Each row has a name. Each question is about the rows just above it. Places in a row count from 1.

<96>: [-172,625,89,-879,-109,71,137]
<170>: [129,-83,252,-382,-892,395,45]
<136>: [43,266,76,28,251,131,255]
<19>: [-119,-795,282,9,435,-32,-107]
<44>: [129,-83,252,80,-126,-344,-210]
<153>: [43,266,76,28,251,131,317]
<4>: [181,216,277,157,348,191,248]
<171>: [181,216,277,157,348,191,-105]
tags:
[77] -> k_768
[76] -> k_861
[255] -> k_29
[256] -> k_123
[317] -> k_874
The tag of <136>, keyed by place 7:  k_29
Whose row is [43,266,76,28,251,131,317]?  <153>
Does one of the named rows hold [-83,253] side by side, in this order?  no
Where does [44,266,76,28,251,131,255] differ from <136>, and what was there?  1, [43]
What is the next entry after [252,-382,-892,395]?  [45]

<99>: [534,-581,406,157,-302,-353,324,5,280,-578,169,-148,-7,-49,-308,347,306,-153,287,-22,-597,499,-27,258,77,-526,-490,-240,-36,535,-90,-229,403,-424,-488,355,-514,-44,338,-499,136,290,-60,-161,-92,404,285,-595,-499,-559,-488,20,36,-622,-253,98]
<81>: [145,-192,121,-55,34,-215,134,146,90,-164,95,51,-14,38,-263,185,137,68,156,72,-64,117,-190,226,59,-35,55,-233,113,152,-187,-60,123,-208,-223,-72,-153,-70,-92,26,-100,27,-204,99,-146,220,-33,-42,-154,-222,13,88,164,-84,8,-137]
<105>: [-710,638,-663,-336,291,256,-518,75,-523,704,-204,93,-178,-77,169,-559,-353,159,-257,100,767,-654,-286,-248,-70,629,679,180,-38,-773,-150,95,-548,456,506,-609,553,-166,-585,660,-310,-541,-44,350,47,-544,-478,781,603,606,728,-187,-105,797,476,-221]
<72>: [-226,239,-380,200,467,378,172,-466,-213,49,-579,-87,433,439,16,-99,-564,467,-524,-526,311,-395,126,-207,-580,414,186,-198,-188,-232,-150,465,-575,-139,179,-298,41,367,-366,296,101,165,-242,-280,-411,-152,-25,311,-104,75,144,146,268,208,-46,-394]
<73>: [77,26,-259,228,-4,125,64,-178,-262,16,-195,-275,85,77,-27,-195,-91,146,-2,-130,80,49,-80,26,-152,19,-17,37,-315,-22,-185,0,-162,-11,70,77,-110,14,39,-26,236,114,74,36,-41,-39,202,57,-4,17,119,-209,-6,9,238,18]
<88>: [22,-4,-90,151,449,169,345,-372,87,-211,-445,47,433,432,-172,212,-437,467,-386,-505,56,-227,111,-88,-529,293,35,-416,-7,-8,-166,450,-372,-382,-49,-302,-129,431,-332,242,-2,202,-372,-378,-498,53,-60,107,-415,-239,-78,357,349,2,-207,-410]
<143>: [-16,157,-278,139,-321,136,-276,-39,-342,279,11,-338,-237,-283,257,-462,81,-191,144,137,57,100,-23,-118,150,-133,-109,446,-364,-169,60,-229,-26,375,273,283,56,-180,302,-169,264,-113,456,183,395,-263,210,11,305,292,135,-475,-375,79,388,399]
<138>: [-226,65,-245,-161,194,-131,-50,253,-314,151,24,12,-43,115,-282,-103,68,169,87,185,415,-136,-456,314,68,245,540,-180,47,-118,-408,-91,-99,-19,-89,-303,70,-307,-406,291,-179,-84,-317,457,-210,118,-149,384,280,104,518,-104,271,288,293,-373]
Where does [534,-581,406,158,-302,-353,324,5,280,-578,169,-148,-7,-49,-308,347,306,-153,287,-22,-597,499,-27,258,77,-526,-490,-240,-36,535,-90,-229,403,-424,-488,355,-514,-44,338,-499,136,290,-60,-161,-92,404,285,-595,-499,-559,-488,20,36,-622,-253,98] differ from <99>, and what was there?  4, [157]
Is [-375,79,388,399] printed in one of the named rows, side by side and in this order?  yes
Where does [534,-581,406,157,-302,-353,324,5,280,-578,169,-148,-7,-49,-308,347,306,-153,287,-22,-597,499,-27,258,76,-526,-490,-240,-36,535,-90,-229,403,-424,-488,355,-514,-44,338,-499,136,290,-60,-161,-92,404,285,-595,-499,-559,-488,20,36,-622,-253,98] differ from <99>, and what was there?  25, [77]

<119>: [-639,625,536,469]
<34>: [168,135,389,372]
<53>: [-718,832,587,-471]
<75>: [135,168,389,-289]
<16>: [168,135,-502,694]
<150>: [-185,-288,-346,-273]
<3>: [-718,832,587,549]
<116>: [176,-120,-215,73]
One entry of <34> was changed: [168,136,389,372]. Where, and from what?  2, [135]
[168,135,389,372] is in which row?  <34>
Table of tags by key:
[-502] -> k_560
[389] -> k_699
[587] -> k_986
[168] -> k_627
[-346] -> k_91
[135] -> k_242
Join <34> by its entry at place 3:  k_699
Whose row is [135,168,389,-289]?  <75>
Does one of the named rows hold [-502,135] side by side, in this order?  no

<166>: [-138,225,-314,-384]
<41>: [-173,139,255,192]
<37>: [207,-450,128,392]
<62>: [520,-113,-157,-77]
<82>: [196,-654,-867,-879]
<35>: [214,2,-118,-122]
<49>: [-203,341,-329,-517]
<69>: [-217,303,-314,-472]
<181>: [-244,750,982,940]
<94>: [-88,-203,-40,-66]
Where does [520,-113,-156,-77] differ from <62>, and what was there?  3, [-157]
The next entry after [-203,-40]:  [-66]
Where does [520,-114,-157,-77] differ from <62>, and what was there?  2, [-113]
key -> tag
[215] -> k_335
[3] -> k_882
[2] -> k_141
[139] -> k_663
[214] -> k_160
Join <35> by its entry at place 2:  k_141
Whose row is [-88,-203,-40,-66]?  <94>
One entry of <166> was changed: [-138,225,-314,-385]. Where, and from what?  4, [-384]

<84>: [-153,525,581,511,-19]
<121>: [-182,-236,-471,532,-792]
<78>: [174,-237,-70,148,9]
Table of tags by key:
[-70] -> k_990
[581] -> k_156
[-71] -> k_931
[-472] -> k_73
[-471] -> k_481
Join <121> by its entry at place 3:  k_481
Is [-182,-236,-471,532] printed in one of the named rows, side by side and in this order?  yes
Does one of the named rows hold [-236,-471] side by side, in this order?  yes
The row with [-153,525,581,511,-19] is  <84>
Among the named rows, does one hold [532,-793] next to each other, in this order?  no

<122>: [92,-94,-312,390,-57,163,-745,407,-174,-40,13,30,298,283,510,0,816,15,-445,-450,18,347,-307,-531,-9,156,440,-756,749,14,-87,-289,-590,224,75,-51,553,80,-184,137,9,-427,27,-18]
<100>: [38,7,-19,29,-45,7,-70,27,-157,-3,12,-54,63,42,50,-47,101,-6,-46,-26,-42,62,9,-2,-87,-10,80,-103,145,31,24,-24,-70,179,-3,41,76,16,-14,14,28,-78,67,-26]
<114>: [38,7,-19,29,-45,7,-70,27,-157,-3,12,-54,63,42,50,-47,101,-6,-46,-26,-42,62,9,-2,-87,-10,80,-103,145,31,24,-317,-556,590,-44,115,522,155,-153,118,169,-503,250,-174]
Table of tags by key:
[816] -> k_311
[-174] -> k_729
[-156] -> k_109
[-173] -> k_53
[815] -> k_732
[-531] -> k_393
[-157] -> k_269
The tag of <122>, keyed by place 9:  k_729
Whose row is [38,7,-19,29,-45,7,-70,27,-157,-3,12,-54,63,42,50,-47,101,-6,-46,-26,-42,62,9,-2,-87,-10,80,-103,145,31,24,-317,-556,590,-44,115,522,155,-153,118,169,-503,250,-174]?  <114>
Changed <114>: [38,7,-18,29,-45,7,-70,27,-157,-3,12,-54,63,42,50,-47,101,-6,-46,-26,-42,62,9,-2,-87,-10,80,-103,145,31,24,-317,-556,590,-44,115,522,155,-153,118,169,-503,250,-174]. Place and old value:  3, [-19]

<24>: [201,875,735,647,-629,318,-500,-12]
<79>: [698,-571,-172,647,-160,21,46,-246]
<74>: [-160,-172,698,911,806,81,386,-701]
<134>: [-160,-172,698,21,-571,647,-472,522]
<6>: [-160,-172,698,911,352,81,386,-701]
<135>: [-59,-819,-163,876,96,-755,269,-414]
One entry of <134> was changed: [-160,-172,698,21,-571,647,-472,521]. Where, and from what?  8, [522]
Does one of the named rows hold [698,911,352,81,386] side by side, in this order?  yes
Changed <24>: [201,875,735,647,-628,318,-500,-12]. Place and old value:  5, [-629]
Which row holds [-160,-172,698,911,352,81,386,-701]?  <6>
The next entry after [-172,698,911,806,81]:  [386]
The next entry after [-160,-172,698,21,-571,647]:  [-472]
One entry of <134> was changed: [-160,-172,699,21,-571,647,-472,522]. Where, and from what?  3, [698]

